These are the activations of a small network on made-up records, seen along a few directions, one row for each record.
Each row is followed by the record's values for the fields Z, E, L, N, T, H.
A field that a record lacks is written none.
The largest differences between rows may come from other fields.
In the rows, zero is written as 500.
Random noise pushes rows far along 20 fixed directions. That doesn't count. These rows show it; they differ only by the noise:
[513 638 423 527 418 573 330 381 359 449 448 674 632 477 486 506 548 566
 503 707 470 395 382 455 432 519 464 376 557 533 461 498]
[220 587 581 373 540 416 403 507 485 580 304 195 477 615 358 440 622 377
 277 531 808 515 554 358 413 528 618 327 391 262 537 394]
[715 635 547 511 674 352 498 448 436 473 429 832 261 522 342 503 454 443
 559 696 539 400 256 473 479 475 315 477 658 476 593 607]
[544 551 438 625 388 466 541 400 418 346 814 418 614 518 439 699 505 547
 391 308 452 724 525 710 510 586 436 643 464 580 379 428]
[495 596 664 352 591 528 489 593 357 574 527 949 593 569 601 444 370 433
 547 430 398 160 690 716 428 524 380 550 784 570 327 369]
[617 358 414 461 581 249 666 674 343 482 424 486 395 490 563 369 444 491
 661 508 593 504 309 329 495 571 636 332 577 435 574 595]
[472 410 380 578 576 695 584 560 599 450 602 581 519 355 605 578 449 492
 540 367 509 749 536 700 663 423 510 495 542 675 267 463]
[356 376 408 495 612 507 532 428 465 602 386 453 581 375 458 463 346 547
 575 574 455 731 561 626 701 288 486 217 350 176 419 443]
[334 712 494 299 617 293 769 448 365 406 879 140 355 630 751 705 477 702
 727 630 704 588 525 150 350 422 454 467 123 449 672 259]
[371 592 529 681 542 590 544 520 666 527 447 443 348 392 395 553 698 571
 320 636 248 514 433 617 456 548 423 593 618 603 326 589]
[478 560 579 562 295 518 549 500 485 471 542 517 465 520 472 551 510 580
 501 572 439 479 549 612 650 494 487 453 537 578 585 458]
[533 366 285 647 538 481 371 511 615 343 422 570 478 413 462 399 518 547
 504 412 447 650 417 461 389 551 451 681 534 577 226 543]
[410 691 480 496 421 438 472 574 376 410 368 336 781 365 478 291 531 509
 646 372 382 428 652 631 478 714 447 419 476 502 526 381]
[479 557 473 646 669 556 447 675 485 431 312 516 352 423 434 428 306 618
 476 621 617 540 350 544 699 545 488 690 395 553 653 601]
[586 559 509 325 704 399 598 443 422 513 716 365 470 540 513 758 718 448
 538 362 538 814 602 244 455 594 213 646 418 314 549 439]
[406 592 691 337 598 238 566 628 559 659 309 497 349 502 405 233 461 281
 478 384 410 453 495 693 406 414 539 499 466 323 490 542]
[583 316 287 568 464 619 628 375 285 419 653 527 761 621 462 768 607 780
 415 642 536 560 464 310 579 574 478 470 359 496 604 649]
[334 595 557 385 447 276 260 471 170 602 312 141 699 665 383 338 618 472
 272 362 569 491 529 230 369 764 689 490 203 506 593 353]
[440 574 589 554 492 529 325 466 277 583 581 554 574 470 543 609 677 548
 210 434 289 618 616 433 571 686 457 695 607 691 287 384]
[603 428 548 557 172 390 568 504 658 337 395 605 453 523 410 400 393 556
 748 347 455 503 750 701 710 431 291 519 523 363 593 499]
[557 622 530 529 716 594 499 549 561 542 430 568 306 450 658 576 410 562
 700 346 368 503 540 483 483 545 230 716 454 618 339 497]
[597 556 493 414 691 577 648 480 319 704 888 554 622 296 774 553 540 471
 631 662 406 455 697 261 512 648 467 440 756 591 685 195]

[422 631 437 607 657 660 426 414 556 419 367 485 576 358 426 551 473 460
 413 402 639 655 574 686 609 472 382 473 414 444 302 545] : <Z:z1 E:none L:none N:n2 T:t4 H:none>
[544 563 392 584 447 515 413 542 538 353 714 420 632 363 437 476 442 570
 445 623 461 672 461 597 494 563 465 843 433 378 724 499] : <Z:z4 E:e1 L:l1 N:n2 T:t2 H:h1>
[377 348 500 437 459 578 210 344 502 780 481 481 458 605 594 557 394 505
 426 581 288 563 417 405 391 283 639 448 346 383 294 388] : <Z:z2 E:none L:none N:n3 T:t4 H:none>
[459 432 426 298 896 514 502 682 410 547 556 469 600 519 389 558 675 292
 302 357 590 791 382 454 395 642 553 673 452 581 393 494] : <Z:z4 E:e3 L:none N:n2 T:t2 H:none>
[549 566 439 645 365 515 331 431 424 450 575 330 491 574 430 558 365 699
 602 804 393 303 283 398 415 609 537 452 454 569 775 372] : <Z:z2 E:none L:none N:n2 T:t2 H:none>
[717 472 680 312 344 255 326 302 434 738 396 668 247 595 586 447 334 334
 778 416 363 584 543 352 652 245 443 296 398 385 579 360] : <Z:z2 E:none L:none N:n2 T:t4 H:none>
[432 776 587 398 426 388 375 466 362 359 549 424 434 448 467 578 704 620
 647 723 300 684 477 334 622 518 321 493 391 640 634 293] : <Z:z3 E:none L:none N:n2 T:t4 H:none>
[455 295 455 507 364 628 376 678 557 490 420 435 557 487 682 528 574 593
 548 443 420 516 623 338 480 611 481 633 665 334 395 502] : <Z:z4 E:e1 L:l1 N:n2 T:t4 H:h1>
[716 572 446 395 427 646 533 546 622 372 640 816 504 402 571 569 653 426
 686 649 498 529 419 479 557 412 415 517 668 697 652 584] : <Z:z3 E:none L:none N:n2 T:t5 H:none>
[348 687 370 411 523 502 379 418 463 395 455 333 668 374 522 470 628 408
 559 530 595 635 475 458 398 481 532 250 427 462 354 365] : <Z:z2 E:none L:none N:n2 T:t5 H:none>
[402 620 466 589 488 386 546 372 212 398 386 580 628 377 739 483 628 751
 231 520 558 554 654 253 662 469 513 571 330 454 272 785] : <Z:z4 E:e1 L:l2 N:n1 T:t3 H:h1>
[531 786 620 679 433 520 382 393 485 603 613 225 395 434 465 559 402 580
 548 607 232 365 464 546 403 666 367 648 489 493 710 345] : <Z:z3 E:none L:none N:n3 T:t4 H:none>
[373 329 325 635 418 492 386 697 435 481 349 416 647 352 667 184 512 591
 356 528 477 429 432 346 345 685 824 651 588 541 332 572] : <Z:z4 E:e1 L:l1 N:n3 T:t4 H:h1>
[718 570 644 345 562 408 499 379 473 687 430 669 601 638 348 467 602 239
 422 388 480 263 496 513 325 535 403 483 570 303 676 695] : <Z:z2 E:none L:none N:n1 T:t4 H:none>
[195 677 376 289 640 561 471 550 471 362 473 483 606 437 605 486 562 626
 662 773 426 557 409 481 355 315 506 394 250 505 331 426] : <Z:z1 E:none L:none N:n2 T:t4 H:none>
[428 387 552 568 278 658 470 356 744 756 417 484 454 605 517 426 310 586
 417 523 304 335 616 644 491 268 618 624 217 456 554 602] : <Z:z4 E:e1 L:l2 N:n3 T:t2 H:h2>
[474 493 343 649 628 495 584 408 448 398 332 452 658 284 554 395 576 809
 691 624 244 441 652 313 572 582 288 440 415 472 467 570] : <Z:z3 E:none L:none N:n3 T:t4 H:none>
[597 514 548 480 464 519 291 456 524 563 470 551 557 538 513 417 652 462
 352 380 413 436 609 271 366 660 441 877 462 609 538 546] : <Z:z1 E:none L:none N:n1 T:t4 H:none>
[672 390 748 544 365 346 497 481 566 767 375 659 150 622 365 378 451 328
 355 389 408 472 426 543 714 413 694 498 515 822 631 532] : <Z:z4 E:e1 L:l2 N:n2 T:t5 H:h2>
[547 322 372 614 284 247 774 437 485 380 531 463 538 433 437 325 552 636
 438 751 537 441 509 395 557 433 691 366 503 321 693 704] : <Z:z1 E:none L:none N:n3 T:t4 H:none>
[526 720 430 605 241 553 464 368 666 365 634 560 520 286 641 411 419 455
 533 627 560 466 523 686 468 326 562 460 546 468 479 520] : <Z:z1 E:none L:none N:n2 T:t2 H:none>
[596 544 392 437 591 544 438 421 363 430 455 731 588 485 546 552 397 621
 685 665 493 477 355 417 494 391 341 464 384 372 536 622] : <Z:z1 E:none L:none N:n1 T:t3 H:none>
[472 570 454 582 370 458 414 483 574 333 309 585 478 430 412 262 643 393
 408 631 793 412 386 392 522 491 683 268 650 686 556 541] : <Z:z4 E:e1 L:l2 N:n1 T:t4 H:h2>
[438 274 414 490 488 512 552 798 614 351 386 226 317 623 590 549 493 635
 704 342 583 647 335 349 516 538 576 565 350 581 476 583] : <Z:z3 E:none L:none N:n1 T:t4 H:none>
[513 524 592 290 583 495 415 414 428 584 682 708 622 760 447 568 522 387
 330 336 414 414 440 588 256 415 541 695 339 695 399 488] : <Z:z3 E:none L:none N:n1 T:t4 H:none>
[644 627 515 536 403 601 138 239 414 644 277 629 521 481 548 387 388 387
 556 483 579 365 475 345 520 485 534 322 442 630 551 418] : <Z:z3 E:none L:none N:n2 T:t4 H:none>
[266 504 558 612 593 641 556 624 608 498 488 538 465 414 588 458 513 669
 249 743 561 231 788 431 526 549 495 733 700 447 498 499] : <Z:z3 E:none L:none N:n2 T:t3 H:none>
[476 464 465 282 511 569 671 573 597 427 415 555 464 627 531 615 650 522
 778 556 533 438 371 438 407 365 424 243 465 481 481 620] : <Z:z3 E:none L:none N:n3 T:t3 H:none>
[448 585 495 566 513 548 457 358 601 482 380 506 609 433 335 462 732 386
 272 579 596 351 624 499 400 558 468 345 712 373 424 563] : <Z:z3 E:none L:none N:n2 T:t4 H:none>
[471 575 456 420 445 521 487 545 609 502 468 579 566 466 468 374 509 500
 556 616 317 481 275 667 336 351 553 608 317 472 594 696] : <Z:z4 E:e1 L:l2 N:n2 T:t5 H:h2>
[361 340 520 488 388 415 302 334 647 517 403 460 363 586 401 516 588 484
 367 506 522 645 653 372 509 343 460 401 519 313 268 354] : <Z:z3 E:none L:none N:n2 T:t2 H:none>
[425 404 491 589 541 314 654 731 318 312 368 464 432 671 458 428 413 546
 393 304 681 356 286 632 498 595 794 338 537 808 278 627] : <Z:z3 E:none L:none N:n1 T:t4 H:none>
[434 607 455 577 236 584 212 340 349 411 535 425 714 489 582 560 530 695
 335 629 542 524 584 308 546 519 490 643 344 378 598 506] : <Z:z3 E:none L:none N:n1 T:t3 H:none>
[451 265 377 402 671 628 419 760 454 517 452 482 580 541 552 520 429 529
 550 557 544 512 376 413 439 566 608 554 553 377 510 515] : <Z:z3 E:none L:none N:n2 T:t4 H:none>
[548 229 556 482 544 307 614 595 550 742 377 396 474 378 454 242 485 283
 439 151 298 755 623 627 687 475 671 452 470 495 440 532] : <Z:z4 E:e3 L:none N:n1 T:t2 H:none>
[417 552 589 388 322 271 253 752 627 388 389 195 424 402 424 155 486 411
 836 421 337 609 601 450 481 652 449 627 529 446 734 120] : <Z:z3 E:none L:none N:n3 T:t4 H:none>

Which values does each new row have?
[557 508 713 569 385 409 672 574 458 607 613 396 411 548 579 573 386 603
 632 333 177 394 601 681 551 569 362 595 567 415 576 477] : <Z:z4 E:e1 L:l1 N:n1 T:t4 H:h1>
[451 455 277 688 783 672 365 482 433 409 368 416 643 444 237 563 498 493
 442 486 486 581 244 639 425 673 510 306 548 708 217 437] : <Z:z1 E:none L:none N:n1 T:t4 H:none>
[348 480 560 753 326 696 290 359 567 604 449 312 572 537 488 538 312 624
 216 470 542 334 757 593 544 532 526 645 464 299 482 450] : <Z:z3 E:none L:none N:n1 T:t4 H:none>
[526 502 504 502 442 458 384 716 452 382 575 477 504 532 490 482 432 490
 432 598 615 427 393 486 400 640 556 728 664 317 639 533] : <Z:z1 E:none L:none N:n1 T:t4 H:none>
[589 517 462 545 520 514 553 285 665 520 789 272 385 537 310 720 458 306
 563 489 691 632 423 576 382 461 429 266 616 340 595 272] : <Z:z3 E:none L:none N:n3 T:t3 H:none>
[585 570 536 625 494 489 354 703 432 365 291 592 407 483 500 488 391 570
 546 326 383 515 415 637 544 690 336 829 566 526 364 644] : <Z:z4 E:e1 L:l1 N:n2 T:t4 H:h1>
[415 611 645 567 556 563 467 446 520 530 430 462 397 524 405 622 310 454
 409 408 651 569 574 752 733 398 397 460 447 362 486 456] : <Z:z2 E:none L:none N:n3 T:t3 H:none>
[528 591 451 572 482 421 329 471 358 484 471 431 580 397 419 408 622 404
 334 589 499 517 383 406 452 672 627 459 627 557 531 474] : <Z:z2 E:none L:none N:n2 T:t4 H:none>
[682 511 544 534 461 415 580 336 383 576 718 477 574 481 376 623 554 486
 499 429 219 655 525 590 612 545 382 486 451 583 610 447] : <Z:z1 E:none L:none N:n1 T:t2 H:none>
[496 803 448 533 923 573 362 451 566 464 465 578 367 258 583 383 293 328
 581 529 761 510 423 528 471 446 447 451 523 653 416 328] : <Z:z3 E:none L:none N:n2 T:t2 H:none>
[652 479 426 676 409 648 343 343 487 606 545 580 684 437 532 405 364 366
 287 360 579 353 571 579 447 587 686 579 565 634 473 538] : <Z:z1 E:none L:none N:n1 T:t4 H:none>
[430 503 583 584 612 424 329 559 455 403 302 547 488 406 285 393 409 605
 587 588 385 512 720 542 767 595 202 490 666 366 552 259] : <Z:z3 E:none L:none N:n1 T:t2 H:none>
[539 424 464 514 562 461 555 273 609 485 572 581 504 500 532 497 421 585
 583 506 552 442 827 348 528 390 292 505 446 362 491 398] : <Z:z1 E:none L:none N:n1 T:t2 H:none>
[586 535 479 386 339 484 537 438 535 490 632 608 578 527 426 501 599 396
 673 675 359 391 372 576 312 434 503 273 643 478 573 456] : <Z:z1 E:none L:none N:n1 T:t4 H:none>
[342 608 423 588 702 481 501 592 558 221 434 499 405 396 349 439 455 584
 547 689 658 559 403 590 599 483 435 407 557 631 455 372] : <Z:z3 E:none L:none N:n3 T:t2 H:none>
[443 603 502 430 412 197 452 553 240 330 633 307 418 650 770 614 445 659
 560 373 569 500 504 260 290 583 476 672 396 303 321 474] : <Z:z2 E:none L:none N:n2 T:t4 H:none>
[457 596 430 587 509 515 517 496 449 320 534 654 480 494 475 486 359 639
 385 787 675 420 304 580 529 373 600 581 382 529 600 663] : <Z:z1 E:none L:none N:n2 T:t4 H:none>
[695 458 436 676 242 300 479 408 310 459 550 555 437 353 707 477 380 523
 486 566 574 520 463 408 669 468 639 289 738 280 471 611] : <Z:z2 E:none L:none N:n2 T:t2 H:none>
